Each row below holds a small network's activations on one input, seen along a few directions.
Each table varies a few parts of the input and shows all the possible inputs, shuffled.
Descriptions start from the smaller parts, as in this example, which fits no table here: values(2) and (point or line(11) or (line(4) and ring(5))).
Shared parts are said once, and a part with two or three values counts as separate values.

Other details of the inputs vary at random and push rows far along two fixed directions, the same in every table; ignore that.
To show where, the next rows are all for the same input, with only those details redrawn:
[-27  24   1  -1  34 -10  22 -26 -27 -20  10 -23  12  -7]
[ 13  11  -2  -4 -23  -8  -9  20  11 -20 -24  33   2 -23]
[  8  18  -2  -3 -15 -12  -5  18   4 -27 -19  28   5 -23]
[-27 -13   0  -2  32  12  24 -56 -14  23   6 -41   5  13]
[-24  29   1  -2  32 -12  20 -22 -27 -26  10 -19  13  -9]
[ 15  13  -3  -4 -25  -9 -10  25  13 -24 -25  38   2 -25]
[ -4  27  -1  -3   2 -14   4   6  -9 -32  -7  12   9 -20]
[ -1  27  -1  -4  -3 -15   1  13  -6 -34 -11  19   7 -23]

A family of inputs:
row 1: [ 15 -22   7  -7 -22  18 -16  13  13  21 -15  19 -11  13]
row 2: [ 0 17  4  2  3 -8  1 17 -9 -6 13  2  4  9]
row 3: [  8 -23  -4   3   0   7  -9   1   2   9  -4  -2 -15  16]
row 4: [-22 -14   1  -1  21  26   1 -28 -10  38  24 -33   2  16]
row 5: [  3 -32   3   1 -12  26 -16   8  12  21   0   3  -2   5]
row 6: [ 15 -30  -1   3 -12   7  -6   8  14  23  -4   0  -7  19]
row 7: [  0  13  -4   7  -1 -19  10   8   0 -24  -2   7  13 -13]
row 8: [ 26  17  -6  -5 -25 -11 -27  48   4 -32 -17  44 -16 -13]
row 9: [-12 -11  -7   0  27  10   5 -34 -12  33  15 -34 -14  28]
row 10: [  2 -19  -6  -2 -10  10   3 -27  19  36 -14  -5   0   5]
row 11: [ 8 -8  0 -5 -4  7 -9  0  4 23 -2 -1 -9 15]
row 12: [ 10 -25 -12   4  -6   8  -6  -7  12  36   1 -10 -16  24]
row 13: [ 16  20   7  -3 -26 -13  -8  24  15 -30 -17  34  -3 -35]
row 14: [-15  31   1   2  32 -17  14  -1 -30 -18  29 -26   7  11]
row 15: [ 10 -36   7  -1 -15  20 -10   3  13  25  -9   6  -8  22]
row 16: [-13  18   6  -5  27  -4   5  -3 -29 -16  13 -17  -2   8]
row 17: [  5  19  -8   4 -11 -18   4  11   7 -14  -5  13  11 -14]
row 18: [-28  16   2   6  35  -1  12  -2 -30 -18  41 -30  15   2]
row 19: [-22  16   5  -4  23  10  -1   3 -25 -14  23 -13   6  -5]
row 20: [  2 -27   4   4   1  11   4  -4   3  24   8 -11  -1  26]
row 21: [  7 -22  -3  -3 -16  11  -2 -15  17  21 -22   6  -2  -2]
row 22: [ -1  19   9   4   2 -16   8   6  -1 -36   1   6   5 -26]
row 23: [ 19 -23  -1   4 -32   5  -1  -7  40  32 -13   8  -6  -6]
row 24: [  8 -29   3   7 -13   4   9 -19  26  24  -4  -8  -2  -3]
row 25: [ 22 -31 -11   6 -19   4 -13  14  19  18  -8  10 -16  16]
row 26: [-17  28  -1   4  17  -4   1  14 -21 -16  32 -12  13  -6]
row 27: [  3  10   5   0   7  -8  -5  21 -14 -26   3   5   0   2]
row 28: [  9 -13   3  -1 -19   6  -1 -17  28  28 -11   3  -7  -9]
row 29: [ -4  11   0   2   2 -13   7   4  -3 -29  -7   7  11 -14]
row 30: [ -9  -7   5  -4  12  12   2 -18  -9  28  11 -18  -3  25]
Changing only one part turns row 21 into row 17. The same change can be made to row 1. Which row results?
> row 2
Describe the family of inputs behind these rows.
> ring(5) and (values(2) or line(4))
Which other rows does row 12 become when the line(4) part takes its other values? List them by row number.
> row 2, row 14, row 26
List by row number the other rows that have the ring(5) part in common with row 28.
> row 4, row 9, row 10, row 11, row 30
Which other rows does row 21 become when the values(2) part takes its other values? List them by row number.
> row 13

A family of inputs:
row 31: [  2   4  -5  -4   3   0  -2 -13  -1   5  -7  -2 -12  -1]
row 32: [ -3  33  -1  -1  13 -19  -2  26 -25 -40   8   8   7  -3]
row 33: [-4 -7  5 -3  3  8  1 -3 -4  0 -2  0  0  3]
row 34: [ 2 -7  2  1  3  2  0 -2 -2  0  3 -4 -8  5]
row 35: [ 1 -5  1 -1  2  0  2  0 -3  4  0 -1 -2 13]
row 36: [-5 -9 -2  1  1  4  4 -8  1 -2 -6 -1  5 -2]
row 37: [ -1  36   1   1   9 -27   8  18 -16 -40   3   6  11 -11]
row 38: [ 1  1 -1  1 -2 -5  4 -4  5 10  2 -5  6  2]
row 39: [ 0 -3 -2  1  3  6 -7  3 -1  6  9 -6 -5  2]
row 40: [-1 -2  1  1  0  4 -2  0  1  6  9 -4 -6  1]
row 41: [-6 -4 -3  2 -2  6  3 -7  3  4  1 -1  7 -7]
row 42: [ 2 -1  0  2 -1 -2  3 -5  8  6  5 -8 -1 -5]
row 43: [ 5 -6  1  2  2 -4  5 -7  5  0 -2 -7 -4 -1]
row 44: [-2 -2 -7  4 -1 -2  4 -3  4  7  3 -2  6  3]
row 45: [-1  2  1  2 -2 -1  3 -2  2 10  5 -2  3  6]
row 46: [-6 -2  4 -2 -1 10 -1 -1 -1  6  4 -1  3 -2]
row 47: [-3 -9  2 -4  4 10 -5  0 -6  0 -3 -2  0  4]
row 48: [ 0 -1  3  3 -1  1  1 -4  5  6  8 -5 -4 -1]
row 49: [ 2 -9 -1  1  5  4 -5  2 -4  1  1 -5 -8  6]
row 50: [  1 -10  -5   5   2  -2   4  -6   3  -2  -1  -4  -4   0]
row 51: [ 42 -10  -1  -1 -56  -5 -26  49  38  -4 -36  59  -9  -9]
row 52: [-1  0  0  0 -1  3  0  2  0 10  7 -2  1  8]
row 53: [-1 -6  4 -2  1  1  4 -9  2  1 -7 -3  4 -4]
row 54: [  1   6  -6  -5   2  -2   0 -11  -3   9  -9   1  -6   7]
row 55: [ -4   4  -2  -8   2   6  -2 -14  -3   5 -12   2  -4  -3]
row 56: [-6 -1  5 -1 -2  7  1 -5  4  6  3 -1  4 -3]
row 57: [-1 -1 -3  0  2  4 -5  5 -3 10  6 -3  1  9]
row 58: [-6 -4  1 -3  2 12 -7  2 -3  6  4 -2  3  0]
row 59: [-4 -1  3 -1 -2  4  3 -7  5  6  0 -4  7 -8]
row 60: [ 0 -7 -6  4  1 -4  6 -4  1  1 -4 -2  3  7]
row 61: [-2 -5 -6  5  0  0  2 -4  6  4  5 -5 -1 -4]
row 62: [-3 -6  7 -1  1  5  3 -7  0  0 -4  0  2  0]
row 63: [ -2  33   5   3  10 -23   4  18 -17 -44   9   7   1 -14]
Changing only one part turns row 61 into row 41. The same change can be made to row 49. Which row results?
> row 47
Describe the family of inputs behind these rows.
> values(3) and (point or (values(2) and line(5)))
Which other rows does row 36 become when the values(2) part takes its other values? List them by row number.
> row 41
Start at row 60 and move only the line(5) part, one step at a time. The first step leads to row 37. Which rows follow, in order?
> row 51, row 35, row 32

A family of inputs:
row 64: [  7 -47   2  -8 -27  30 -12   4  12  19 -35  25  -4  21]
row 65: [ 25  12  -3   3  -7 -28 -13  45  -4 -54 -16  25  -8 -12]
row 66: [-11 -12  -1  -9  30  17  -1 -36 -19  22  -2 -34 -18  19]
row 67: [-13 -20  -4   5   0  18  -1 -11   4  42  12 -13  20  23]
row 68: [ 20 -41  -8  16 -31  15 -11  14  39  30   5   5  -5   6]
row 69: [ -6 -23 -10  10  23  -2  17 -23  -4  27  23 -37  -7  23]
row 70: [-13 -22   7   7  29   6  11 -15 -19 -23   7 -18  -8   9]
row 71: [ -5  36  15  -6 -15   3 -19  42  -2 -29  21  19   7 -42]
row 72: [-29  30   0  12  43 -32  51 -55 -20 -40  11 -39  22 -30]
row 73: [-13 -44   3 -10  11  43  -5 -40  -6  36  -9 -19 -25  17]
row 74: [  3  58   3  -3  14 -31  -7  17 -23 -33   7   9 -18  -1]
row 75: [-10  26   3   9  45 -33  29 -21 -36 -24  31 -40 -10  23]
row 76: [ 20 -26 -15  -3 -34  13 -12  16  27  44 -18  20   0  24]
row 77: [ 14  16  -7  -3 -28   3 -32  39  16  -3   4  35  -4 -25]
row 78: [ -4  53   3  -6  22 -36  14  14 -37 -37  10   5   8  16]
row 79: [ -2 -21 -12  -2   8  25  -5 -31   8  60  10 -28 -20  24]
row 80: [-34  12  20   1  25  11  14  -3 -20   1  35 -23  36   2]
row 81: [ 17   2  -5  -9 -40   2  -4 -18  41   9 -42  31  -5 -46]
row 82: [ 12  32  -2  -8  -7 -23 -14  47 -19 -49 -24  35  11  -3]
row 83: [ 15   9  -3  -7 -44 -16   5   1  33 -10 -49  45  22 -35]
row 84: [  7 -31  14  10 -18  15  -4  16  27  12  17  -3   7 -10]
Changing only one part turns row 70 into row 73. The same change can be made to row 84. Which row results?
> row 71
Describe the family of inputs behind these rows.
> values(3) and (point or line(6))
